Each row below holds a small network's activations on one input, seen along a few directions.
In each table, some parts of the input vary, and every possible input appears once, in random order.
Descriptions start from the smaller parts, as in this example, which fits no table here: ring(8) and (point or (values(2) and line(4)) or ring(9)).
Shared parts are said once, and a part with two or three values counts as separate values.
In the rows, zero is written as 128.

Other details of the inputs vary at random and push rows far along three fixed directions, the same in every table; ignore that.

Table:
row 1: [168 114 145  81 130 172 131 154 166  37 120 142]
row 2: [ 71  76  45 164 147 112 138  71 176 127  97 172]
row 3: [187 118 139  63 110 190 147 132 165  59 120 151]
row 4: [ 64  98  52 143 148 129 168  61 180 152 115 147]
row 5: [149  94 196 204 153  96 114 150  67 194 139  77]
row 6: [151  93 146  60 133 156 155 134 151  73 125 143]
row 7: [ 71  63  43 164 162 111 159  19 159 178 113 137]
row 8: [138  38 165 139 208 134 188  92 120 164 151 141]
row 9: [ 65 169  83 191 104  95 108 133 111 206 145 111]
row 10: [169 172 177 102  77 133  99 209  95 120 141 101]
row 11: [138 125 205 146 121 106 111 149  78 178 137  73]
row 12: [184 152 141  54 141 178 163 140 131  41 101 138]
row 13: [ 76 231  86 159  64 110  81 162 155 163 124 135]
row 14: [196 160 164  67 123 158 172 130 135  25 120 139]
row 15: [ 84 193  71 121  60  99  75 177 125 138 128 136]
row 16: [ 63  86  36 124 141 103 162  56 175 144 104 135]
row 17: [131 152 213 154 155 116 103 149  95 179 172  81]
row 18: [159  46 140 141 166 150 171 117 118 113 127 122]
row 19: [179 146 161  78 138 163 170 126 120  52 111 132]
row 20: [150 119 192 177 141 103  93 174  77 161 145  97]
row 21: [ 53  42  38 152 162  81 167  54 145 182 112 159]
row 22: [180 105 133  76 116 181 141 146 131  70 144 162]
row 23: [142  15 148 134 184 116 194  83 113 166 125 122]
row 24: [148 128 207 157 127 120  86 138  74 178 151 100]
row 25: [145 195 204 117 106 141  85 193 111 132 158 105]
row 26: [ 76 243  91 139  61 113  64 179 157 142 131 152]
row 27: [163 129 140  73 132 181 155 166 147  73 152 157]
row 28: [177 168 179 133  78 147  90 187  81 136 155 105]
row 29: [ 40 125 101 190 134  50  93  89  99 228 136  89]
row 30: [180 136 143  74 128 178 170 166 167  77 137 151]
row 31: [ 90 132  26 135  97 134 130 109 203  86  84 171]
row 32: [ 86 224  70 155  66 102  58 164 163 117 118  95]
row 33: [150 136 204 153 138 117  85 136  78 177 158  89]
row 34: [186 112 132  67 117 175 141 152 152  63 133 173]
row 35: [ 81 130  30 118 127 127 121 100 202  76 110 147]
row 36: [138  99 212 177 141  93 118 134  66 209 135  82]
row 37: [ 65 113  51 138 158 105 164  46 133 122 102 160]
row 38: [144  13 156 161 200 131 167  96  95 144 139 123]
row 39: [196 123 146  73 103 189 145 142 167  61 117 169]
row 40: [ 91 145  23 113  92 143 126 115 208  65  88 153]
row 41: [164 129 154  78 150 177 166 133 173  82 141 125]
row 42: [141  59 179 149 205 104 190  48  84 131 137 126]
row 43: [104 205  71 154  50 105  72 159 131 159 124 134]
row 44: [ 89 204  84 155  57 105  54 147 137 154 121 156]
row 45: [154 169 197 112  92 120  83 196  97 132 138 115]
row 46: [128 128 209 176 183  93 109 116  27 198 138  79]
row 47: [ 97 233  66 129  94  88  84 146 117 136 101 113]
row 48: [145  56 151 121 227 115 175  68  88 143 124 123]
Each input here is: values(2) and (line(4) or (values(4) and line(5))).
- Changing only the values(2) part turns row 11 into row 6. The same change can be made to row 14. Which row results? => row 42
- A walk changes only the line(4) part. It starts at row 14 and steps to row 19. List the rest of the walk in order. => row 12, row 47
- Change only the line(5) part in row 43. List by row number the other rows that result. => row 3, row 7, row 28, row 39

Table:
row 49: [ 87 161 111 165 120  90 108 108 106 171 120 105]
row 50: [131 156 126 114 101 142 115 159 149 113 139 135]
row 51: [121 146 101 134  95 119 105 154 133 122 119 132]
row 52: [ 99 163 138 179 135  87  97 121  91 168 128  95]
row 53: [169  95 188 117 171 138 163 115  96 128 138 113]
row 54: [ 82 113  99 165 133 104 118 108 137 181 131 120]
row 55: [133 155 146 126 124 117 120 132 106 138 131 112]
row 56: [100 125 123 158 123 111 114 121 128 170 139 121]
row 57: [133 114 131 140 119 130 116 134 122 138 131 127]
row 58: [151  82 175 132 181 133 170  94 102 134 129 110]
row 59: [169  77 167 125 150 153 148 131 117 120 137 129]
row 60: [201 171 205  75 124 163 117 180 118  52 132 112]
row 61: [139  58 154 134 175 141 164 106 133 145 139 124]
row 62: [113 102 120 151 134 122 131 106 130 158 128 138]
row 63: [105  81  26  98 120 141 162  91 193  78  96 179]
row 64: [148 196 138  82  89 139 100 180 125  88 131 135]
row 65: [105 204 101 119  87 112  93 161 122 124 127 133]
row 66: [120 105  55  90 123 161 164 103 194  78 110 185]
- What is each input in this table made of? => values(2) and (line(4) or line(5))
- Changing only the values(2) part turns row 59 into row 57. The same change can be made to row 50. Which row results? => row 56
- Change only the line(4) part in row 65. List by row number the other rows that result. => row 52, row 53, row 58
